Each row below holds a small network's activations on one input, seen along a few directions.
In each table, some parts of the input vary, and every possible input appears once, in random order.
Descriptions start from the smaller parts, as in this example, which fits no table here: one of 8 places around a ring, together with either a single point or (one of 2 separate values, together with one of 4 places along a line) or one of 9 places along a line.
Shared parts are said once, and a part with two or three values counts as separate values.
In the rows, zero is written as 128.

Other details of the inputs vary at random and push rows far along two fixed directions, the same in every table; ignore that.

Rows:
x1: [137 106 178 170 125 166 102 134 104 172 164 144 120 140 124]
x2: [116  78 116 132 160  93 125 111 150  99  95 143 121  71 122]
x3: [139 218 120 127  96 136 147 178  98 175 152 113 130 165 119]
x4: [131 109 171 122 142 151  80 133  78 166 165 135 121 144 101]
x5: [121 138  51 108 119  91 177  96 200  49  79 107 143 103 160]
x6: [123  48 164 158 164 130 108 112 137 131 117 149 123  99 128]
x7: [145 196 120 125  92 154 156 163 111 160 153 104 144 179 141]
x8: [126 163 104 109 108 114 125 121 133 114 118 105 126 143 110]
x9: [132 107 182 164 142 159 113 140 101 179 155 144 128 144 132]
x10: [118 177  98 127 113 108 151 146 145 118 121 153 115 120 137]
x11: [146 200 129 102  88 163 124 151  84 163 172  93 138 199 121]
x12: [137 109 159 132 145 150 113 149  89 167 163 138 126 132 128]
x13: [117 148  42  91 128  75 170 106 182  54  78 110 134  85 141]
x14: [130 161 108 133 109 115 151 138 145 128 109 114 129 133 127]
x15: [122  50 152 133 181 131 107 108 116 125 135 150 124  87 134]
x16: [120  50 163 115 162 124  75 107 115 120 127 146 117  95 100]
x17: [138 219 136 145  94 152 150 166  98 183 154 116 131 183 129]
x18: [135 181 116 111  79 133 147 133 139 110 110 101 141 181 126]
x19: [137 186  92 101 104 127 165 147 125 123 134 104 141 150 141]
x20: [122 147  38  99 107  79 157 105 193  50  90 114 125  79 137]
x21: [121  90 130 146 148 120 133 102 155 108 105 135 131 106 141]
x22: [122  42 165 115 159 136  79 101 117 115 131 139 123 103 112]
x23: [139 177 110  98  83 137 148 133 133 105 120  99 144 180 132]
x24: [139 223 130 131 100 143 143 171  86 181 161 117 129 173 122]
x25: [135 114 163 135 149 143 109 154  79 176 161 147 124 125 117]
x26: [114 148  55 119 114  76 173 104 204  61  65 110 131  93 145]
x27: [110  74 128 151 149 113 132 103 174  93 102 170 116  90 149]
x28: [129 120 150 134 150 135 112 147  95 166 160 148 121 118 125]
x29: [121 144  41  91 122  70 167 115 187  56  77 110 131  84 137]
x30: [135 177 102 102  85 140 141 123 135 111 127  87 144 179 131]
x31: [126 160 105 127 107 131 157 137 151 113 130 143 129 141 157]
x32: [122  57 162 169 153 130  93 106 137 133 129 158 108  84 119]
x33: [117 142  57 121 116  88 177  96 206  53  68 108 140 104 154]
x34: [111  65 166 167 164 124 106 117 140 134 124 187 104  88 133]
x35: [133 155 106 122 116 132 155 126 140 117 126 112 142 143 149]
x36: [141 216 117 115 104 142 145 167  88 170 164 116 133 167 129]
x37: [144 188 130 113  84 163 131 139 103 151 156  90 142 201 127]
x38: [134 108 179 118 139 147  87 144  76 160 159 148 121 145 102]
x39: [118  61 118 104 152 114 102  86 149  79 111 124 128  98 124]
x40: [135 182 101 129  92 129 167 142 142 125 111 102 144 158 139]
x41: [115 101 119 136 154 100 126 121 145 115 111 144 119  84 127]
x42: [137 176  92 115  96 129 165 142 143 118 122 100 143 154 145]
x43: [130 150 114 122  99 132 133 109 147 110 113  96 137 162 125]
x44: [134 190  90  91  95 122 134 132 124 119 133  96 133 159 116]
x45: [151 202 130 136  75 171 140 160 101 169 176 109 135 185 138]
x46: [123  36 173 128 153 143  83  96 127 114 124 136 128 114 117]
x47: [122  56 154 133 179 118 105 119 115 132 133 159 118  80 120]
x48: [123  45 163 147 175 140 111 103 124 127 130 147 129  99 138]
x49: [117  51 178 141 151 130  79 101 128 126 112 141 117 108 101]
x50: [131 113 183 160 144 149 114 143  93 182 148 145 121 138 116]
x51: [137 110 160 133 148 152 112 150  91 168 166 140 128 129 130]
x52: [134 104 174 151 144 161 114 141  96 174 165 141 131 142 138]
x53: [144 210 124 116 102 156 147 165  85 171 171 110 139 178 140]
x54: [146 191 127 126  92 158 155 163 100 163 153 105 146 183 139]
x55: [128 120 173 150 154 144 107 146  80 180 156 147 118 127 113]
x56: [137 105 175 145 143 161 121 140  94 168 159 137 133 146 133]
x57: [125 159 113 120 100 123 127 116 143 114 108 102 130 153 114]
x58: [132 108 160 137 155 151 112 139  91 163 167 146 126 127 136]
x59: [120  65 127 146 154 112 129 103 168  99  95 137 129  88 137]
x60: [118  73 103 118 165  91 124 111 159  91 103 143 122  63 129]
x61: [112 155  42  97 118  74 170 116 196  51  85 144 120  83 151]
x62: [120  57 164 161 168 123 104 118 134 141 118 154 116  87 121]
x63: [132 190 114 111  82 123 143 137 136 115 107 105 133 172 116]
x64: [120  79 141 125 127 125 108  96 155  95  96 119 131 123 117]
x65: [135 189  88 106 103 126 160 149 130 127 138 107 139 146 148]
x66: [117 143  56 116 112  77 174 106 198  59  58 106 135  95 139]
x67: [138 182 102  84  89 130 143 139 123 105 128 103 140 168 128]
x68: [137 212 141 110  79 148 118 165  86 169 151 102 129 189  98]
x69: [118  60 161 146 177 115 105 118 119 136 124 159 114  81 114]
x70: [125 116 145 133 143 142 122 141 113 143 158 169 116 120 145]
x71: [130 116 157 138 158 140 109 143  89 168 163 153 120 119 124]
x72: [115 141  59 104 104  83 149  82 201  48  62  92 132 114 126]
x73: [114 147  56 117 118  80 175  98 197  58  60 105 133  97 141]
x74: [127  47 146 140 161 133  94 106 129 117 145 155 115  78 132]
x75: [142 219 128 128  94 141 144 182  88 183 157 114 128 172 116]
x76: [114  78 125 147 159 103 126  96 161 101  94 143 121  82 132]
x77: [128 123 169 153 153 141 107 146  87 178 160 154 117 124 117]
x78: [122  62 154 156 160 121  89 114 126 131 136 162 106  74 114]
x79: [127 113 178 136 139 147  81 133  83 169 156 135 117 145  96]
x80: [120  43 172 146 156 138  85  89 132 119 118 136 125 118 115]
x81: [130 119 177 128 132 139  93 142  86 156 144 144 119 145  99]
x82: [133 188 103 129  98 134 168 135 140 126 116 101 142 162 141]
x83: [119  64 132 144 155 112 134  97 164  96  93 137 130  93 136]
x84: [137 110 159 132 144 151 116 147  86 165 161 137 131 133 130]
Description of these inputs: one of 6 places around a ring, together with either one of 2 separate values or one of 4 places along a line or one of 8 places around a ring.
Question: Changing only the place on the ring of 6 turns x25 into x84. The same change can be made to x29. Which row results?
Answer: x12
Question: Changing only the place on the ring of 6 turns x22 into x49. The same change can be made to x51. Which row results?
Answer: x62
Question: Start at x13 and move only the place on the ring of 6, one step at a time. The first step leads to x55. Which rows follow, in order?
Answer: x73, x82, x48, x15
Question: Change only the place on the line of 4 in x64. List by row number the other rows that result.
Answer: x18, x43, x80
Question: Change only the choice among 2 separate values in x20. List by row number the other rows that result.
Answer: x61
Question: Start at x48 and move only the place on the ring of 8, one step at a time. The first step leads to x35. Which rows follow, in order?
Answer: x5, x52, x7, x42, x54, x56
Question: Change only the choice among 2 separate values in x45. List by row number the other rows that result.
Answer: x31

Rows:
x85: [121 207 102 113  92 105 152 135 142 110 105 127 121 154 115]
x86: [114  71 179 201 166 133 120 114 144 155 112 167 118  99 135]
x87: [144 175 166 174 116 169 154 188  87 209 179 153 130 163 153]
x88: [126  57 150 129 160 155  84 100 116 125 168 148 122 105 142]
x89: [113  64 104  96 131  87 117  74 192  29  57 125 133  96 118]
x90: [119  75 164 160 178 114  93 114 107 158 122 139 111  84  97]
x91: [129 188  77  93 113  98 165 162 136 114 118 121 133 124 133]
x92: [151 156 172 166 122 194 148 163  81 199 186 125 148 193 168]
x93: [110  71 173 151 176 112  92 120 115 148 112 158 110 100 102]
x94: [134 176  92 105  62 132 124 115 158  96 119  90 132 167 119]
x95: [148 172  98 102 123 135 154 140 102 140 152  81 150 153 135]
x96: [142 167 148 104 113 170 127 151  75 159 177 129 138 187 140]
x97: [112  61  89 141 127  94 162  64 236  30  39 111 139  82 155]
x98: [131 197 147 148  93 147 107 148 102 179 166 133 109 169 105]
x99: [129  68 155 141 184 123 101 140  90 163 152 152 115  67 115]
x100: [125 176  63  75 110 112 173 122 153  82 109  89 150 142 153]
x101: [127 193  75  87 100 103 161 152 142  96 119 138 128 125 140]
x102: [128 168 100  92  86 115 146 127 150  96  91  82 142 165 116]
x103: [124  72 128 136 151 123  99 122 134 121 151 176 102  73 128]
x104: [132  47 179 143 157 142  82 108  98 150 128 116 128 113  93]
Question: Changing only one part turns x103 into x88. The same change can be made to x91. Which row results?
Answer: x100
Question: What is each input in this table made of?
Answer: one of 4 separate values, together with either a single point or one of 4 places along a line
Question: Change only the place on the line of 4 in x102. List by row number the other rows that result.
Answer: x89, x94, x104
Question: Change only the place on the line of 4 in x98. List by row number the other rows that result.
Answer: x85, x90, x93

Rows:
x105: [155 232 121 113  59 176 161 161 103 162 158  70 159 225 139]
x106: [127  42 177 119 192 141  73 123  74 154 168 156 119  90 113]
x107: [122  54 193 180 175 150  97 130 107 167 157 194 107  89 137]
x108: [137 184 136 108  92 139 119 143  98 152 132  97 134 183  94]
x109: [140 170 130 145 105 158 164 148 123 156 145 107 149 179 158]
x110: [114  18 118 127 205  93 112 101 145  93 116 165 117  32 141]
x111: [124 210  32 114  64  98 203 110 217  50  71  94 142 148 166]
x112: [110 123  55  86 136  59 136  95 182  49  65 111 121  68 109]
x113: [106  93  53 112 156  43 151  93 205  42  52 136 119  31 127]
x114: [133 185 148 165 117 143 147 169 100 190 146 137 122 152 129]
x115: [136 163 150 134 126 144 114 169  78 181 181 157 112 138 123]
x116: [124  70 189 156 141 145  94 106 121 147 120 129 126 136 106]
x117: [130  47 224 140 159 171  46 125  65 176 178 162 112 141  95]
x118: [131 197 104  88  96 122 125 151 108 129 149 121 124 150 115]
x119: [110  66  57 125 170  74 175  89 215  42  66 138 133  42 170]
x120: [132 204 106 150  80 126 173 134 156 124 100  99 137 166 140]
x121: [142 222 118 117  54 163 144 150 122 146 145  90 142 216 132]
x122: [131  26 191 125 177 156  70 109  84 146 156 141 128 118 111]
Question: What is each input in this table made of?
Answer: one of 3 separate values, together with one of 6 places around a ring
Question: Changing only the choice among 3 separate values turns x110 into x113. The same change can be made to x122. Which row results?
Answer: x108
Question: Change only the place on the ring of 6 in x115. List by row number the other rows that result.
Answer: x107, x111, x117, x118, x121
